Each row below is a small network's average activation on inputs in which a field has the value named, seen along a few directions.
Related values have similar rows: they may be neighbours, one step apart, or belong to one group.
In the rows, zero is written as 500.
Strong random noise was added to every row along 4 fixed directions; ignore it. To show where, here is one row again and again, with new noise each time:
[573 401 623 474 360 192 576 644 302 756 487 685 354 103]
[349 418 424 447 388 176 461 762 225 398 437 604 652 442]
[542 345 361 586 673 672 318 445 702 316 269 261 708 537]
[334 688 538 609 113 425 521 626 130 651 764 558 409 797]
[357 446 438 457 386 221 456 706 251 450 453 575 628 439]
[515 469 483 544 520 563 398 386 567 615 412 356 538 384]


V, 10 values:
v8: [640 536 562 581 567 765 609 556 532 612 561 556 423 705]
v7: [626 594 590 617 306 724 572 488 583 567 616 362 335 710]
v6: [659 572 425 629 662 878 521 153 717 363 628 383 411 906]
v9: [434 692 644 520 421 381 603 536 488 588 783 633 229 459]
v3: [ 85 812 436 150 397 414 477 502 270 492 507 467 848 655]
v4: [305 509 412 346 537 282 547 352 566 414 633 619 562 502]
v10: [597 541 643 590 398 517 497 400 449 748 557 487 360 289]
v5: [227 617 504 377 530 248 359 476 350 591 558 516 505 183]
v1: [460 632 296 459 697 640 465 443 465 339 461 499 631 800]
v2: [288 596 494 334 424 603 488 280 635 494 453 355 647 635]
V is arranged as a ring.
List every value one step from v5, in the order listed.
> v9, v10
List every value one step from v2, in the order listed.
> v7, v3

C, 30 values:
c12: [299 626 497 413 368 442 595 501 497 507 636 582 402 631]
c22: [691 449 620 480 563 680 575 426 551 593 377 519 553 463]
c26: [531 441 584 515 588 386 483 595 597 517 491 460 447 219]
c17: [384 346 463 341 543 340 356 615 453 426 236 439 761 260]
c1: [591 283 407 494 735 393 446 417 588 413 351 543 532 376]
c25: [435 627 478 444 618 609 530 419 615 545 469 484 461 542]
c8: [527 509 447 498 641 695 388  48 693 627 442 336 564 440]
c18: [446 488 434 483 608 458 456 641 392 521 494 577 604 443]
c11: [728 325 488 607 521 421 592 524 496 382 333 528 537 451]
c21: [556 687 513 455 470 742 547 335 482 714 606 493 503 606]
c23: [367 521 570 352 370 239 430 580 319 822 548 543 521 175]
c16: [428 586 405 492 525 398 388 448 506 535 603 309 556 470]
c10: [503 515 547 568 337 707 473 531 343 571 518 485 501 706]
c15: [685 388 541 421 600 683 596 475 709 373 348 451 533 448]
c6: [523 479 540 575 491 475 544 530 456 372 653 669 341 492]
c5: [379 274 400 400 516 285 488 646 479 140 390 662 653 543]
c19: [563 466 410 539 594 440 446 523 465 386 538 545 413 519]
c2: [455 620 490 614 260 565 504 480 413 429 567 357 533 766]
c7: [587 445 395 581 685 797 456 605 569 331 451 502 489 872]
c13: [536 400 570 475 462 399 570 499 495 510 629 666 340 456]
c28: [435 519 465 549 406 347 493 543 410 501 607 401 565 591]
c24: [578 697 438 734 314 668 551 400 405 569 677 422 365 770]
c29: [372 639 579 529 437 465 401 432 582 572 450 354 564 388]
c27: [216 624 454 291 406 428 481 335 585 569 480 463 587 504]
c30: [382 550 683 393 432 389 429 380 539 638 363 350 573 277]
c20: [764 477 702 612 651 683 637 363 804 641 582 527 189 398]
c4: [477 746 595 445 367 689 668 366 513 749 668 502 276 635]
c3: [647 517 452 499 602 374 464 480 500 590 455 453 363 227]
c9: [519 502 604 681 344 495 584 749 345 655 695 680 325 442]
c14: [662 469 542 545 572 657 470 410 557 686 458 494 488 329]
A value of C combines one of 3 hidden first parts with one of 10 second parts; all combinations occur once.
Changing only the second part turns c28 into c23. c2 has the same second part as c28; what does that change turn c2 into?
> c17
Changing only the second part turns c19 into c6. c1 has the same second part as c19; what does that change turn c1 into?
> c13
Changing only the second part turns c14 into c4. c10 has the same second part as c14; what does that change turn c10 into?
> c15
Changing only the second part turns c24 into c21. c3 has the same second part as c24; what does that change turn c3 into?
> c7
Changing only the second part turns c29 into c12. c26 has the same second part as c29; what does that change turn c26 into?
> c20
